Each row below is a small network's average activation on inputs in which a field has the value named, seen along a few directions.
Related values have similar rows: they may be neighbours, one step apart, or belong to one group.
(in the rows, 500 means zero)
Strong random noise was added to every row along 9 fixed directions; ignore it. To show where, here is one row again and again, with new noise each time:
[545 535 437 592 640 609 633 499 582 510 687 398 496 540 542 395 436 378
 889]
[378 562 379 666 624 612 751 403 403 496 611 432 435 648 386 415 477 569
 527]
[477 331 492 436 564 610 418 618 560 612 586 743 527 548 493 606 380 461
 362]
[513 308 699 265 369 798 387 693 555 621 343 476 782 255 755 522 682 244
 568]
[595 593 494 635 631 484 732 318 395 496 597 365 400 539 539 484 478 422
 565]
[606 468 595 458 519 552 524 612 399 554 537 448 542 397 591 589 450 361
 565]
[315 267 316 378 505 772 652 656 424 660 699 505 605 630 393 340 356 101
 491]
[535 402 615 561 551 443 507 321 461 516 323 699 516 537 583 660 526 611
 119]
[621 459 905 724 795 689 643 506 455 307 422 539 435 394 618 642 517 593
 421]
[376 382 460 629 602 604 732 409 402 470 476 498 559 655 444 396 444 408
 415]
[480 476 277 306 434 667 286 503 409 769 414 845 392 411 323 638 598 641
 165]


Values of DEZA:
ruro: [282 319 661 470 519 815 592 650 413 321 338 599 622 406 391 336 631 484
 375]
lin: [536 399 705 884 662 293 847 379 324 145 346 199 662 718 560 298 454 307
 570]
dode: [340 601 336 440 368 458 238 455 878 546 452 668 528 632 555 502 619 839
 459]
fak: [540 588 289 219 270 377 244 780 241 684 423 562 481 301 352 473 425 429
 536]
robof: [283 518 515 548 523 669 547 749 604 325 596 455 531 462 430 465 523 742
 840]
fenos: [592 434 551 530 691 672 583 330 675 438 374 414 419 498 532 175 546 146
 789]
nipam: [734 389 267 762 834 742 378 499 517 326 230 842 324 432  74 226 385 419
 975]
vapa: [436 555 526 346 381 537 261 670 594 658 681 489 564 462 585 591 623 576
 580]
morab: [383 580 354 460 422 569 746 417 241 637 629 310 340 550 456 463 619 364
 331]
boser: [447 542 651 515 507 349 783 476  78 396 657 264 379 510 349 579 405 343
  76]
gisu: [651 500 482 507 615 450 384 522 732 428 639 621 409 456 439 494 476 463
 640]
zuras: [539 430 314 594 753 588 485 261 560 469 487 712 229 597 274 335 335 446
 374]
sok: [ 96 410 321 541 504 555 691 449 517 525 578 558 443 807 381 352 410 561
 164]
rudez: [475 581 539 523 351 158 553 505 352 494 547 246 591 714 602 648 451 618
 507]
big: [447 619 583 623 493 322 755 312 457 441 472 255 531 562 660 441 448 516
 439]
lub: [522 452 429 574 538 520 529 357 567 456 377 539 578 526 505 226 599 360
 757]
deg: [655 715 285 283 291 476 411 365 545 726 659 367 379 437 566 488 715 358
 581]
gisi: [287 565 492 608 511 677 612 430 563 515 701 356 485 678 490 466 602 748
 454]
kifem: [537 671 577 358 561 673 366 494 506 597 584 482 277 291 513 522 661 483
 384]
rinun: [696 672 305 409 595 597 449 430 549 560 829 488 169 343 284 511 443 485
 720]
kebub: [333 376 409 228 251 636 489 583 484 617 446 479 709 376 508 471 597 362
 382]
fumi: [390 496 591 459 313 414 672 144 414 436 152 336 611 498 518 428 812 544
 235]
roz: [414 557 193 549 384 416 628 351 458 492 517 447 473 612 238 351 441 469
 517]
vipar: [442 543 441 487 528 596 589 667 419 386 700 482 363 550 272 526 388 429
 447]
baz: [453 721 182 488 430 676 404 572 491 590 470 447 342 418 235 347 543 642
 660]
tenam: [529 567 553 811 777 457 961 441 287 354 794 232 370 689 447 433 244 348
 645]
fiz: [464 350 329 181 347 528 303 915 341 690 633 533 527 442 357 476 318 123
 309]
A value of DEZA combines one of 3 hidden first parts with one of 9 second parts; all combinations occur once.
- Changing only the second part turns lub into vapa. ruro has the same second part as lub; what does that change turn ruro into? => boser
- Changing only the second part turns morab into rudez. sok has the same second part as morab; what does that change turn sok into? => fenos
- Changing only the second part turns baz into zuras. roz has the same second part as baz; what does that change turn roz into? => rinun
- Changing only the second part turns kebub into gisu. tenam has the same second part as kebub; what does that change turn tenam into? => lin

Values of RESI:
rapuf: [490 375 585 453 545 659 458 397 751 495 535 671 516 511 561 563 573 545
 423]
fusam: [714 439 570 621 773 440 529 170 511 473 337 695 296 508 575 473 427 368
 373]
tupoz: [298 559 328 425 423 745 739 471 441 560 584 279 528 475 423 297 598 389
 543]
zugal: [375 315 529 494 439 589 581 485 527 505 425 424 673 618 637 382 565 246
 248]
buf: [437 461 537 401 497 759 563 676 630 574 763 402 589 431 594 482 560 435
 759]
bag: [535 513 585 603 551 297 486 553 440 515 559 549 485 619 582 660 373 616
 311]
geb: [490 581 404 443 395 299 587 145 481 570 429 409 419 548 584 388 564 353
 279]
vofu: [537 549 478 400 331 339 377 537 428 558 542 479 477 486 481 620 573 555
 359]
ludi: [564 492 589 475 500 698 445 700 432 461 340 413 528 313 469 486 466 397
 659]
pup: [561 588 540 432 446 349 381 617 444 633 748 501 473 538 587 762 460 675
 446]
bos: [528 493 560 608 455 367 561 318 677 465 579 384 613 677 670 515 554 481
 493]
zegel: [488 557 541 550 605 446 517 542 613 468 746 486 379 629 503 511 419 532
 484]
reta: [580 646 552 535 641 556 656 520 375 453 712 418 225 398 366 498 409 451
 532]
rad: [364 503 732 608 542 641 682 450 620 412 474 360 651 484 725 448 623 599
 619]
vis: [483 500 643 280 354 524 494 482 602 552 532 427 585 368 649 578 701 378
 372]
A value of RESI combines one of 5 hidden first parts with one of 3 second parts; all combinations occur once.
- Changing only the second part turns fusam into ludi. bag has the same second part as fusam; what does that change turn bag into? => zugal
- Changing only the second part turns buf into rapuf. rad has the same second part as buf; what does that change turn rad into? => tupoz

Values of TUBO:
des: [660 399 615 404 466 592 547 519 399 487 505 376 520 386 503 487 576 191
 619]
lag: [337 613 658 421 325 407 550 437 640 526 558 388 551 517 673 652 602 740
 174]
zakuz: [319 595 413 428 352 714 455 504 609 656 550 532 463 537 441 590 684 779
 186]
peket: [418 571 474 426 434 597 352 591 560 633 432 538 508 465 645 533 658 672
 540]
funeg: [436 396 841 501 386 433 505 501 377 345 138 439 669 391 665 497 632 479
 114]
fode: [736 585 367 534 575 234 426 379 373 610 535 768 356 481 400 695 393 619
 381]
giv: [557 329 447 323 441 360 552 263 675 526 617 538 549 540 640 454 496 113
 438]
dubez: [544 292 565 302 408 505 276 859 452 571 489 457 725 442 582 496 361 125
 597]
geto: [335 489 419 584 586 700 534 255 843 574 572 573 531 636 619 382 602 678
 607]
The values of TUBO form a 3 by 3 grid.
- List every value one step from des, in the order listed. => zakuz, fode, giv
- List every value one step from peket, in the order listed. => dubez, geto
A value of TUBO combines one of 3 hidden first parts with one of 3 second parts; all combinations occur once.
- Changing only the second part turns lag into geto. funeg has the same second part as lag; what does that change turn funeg into? => peket
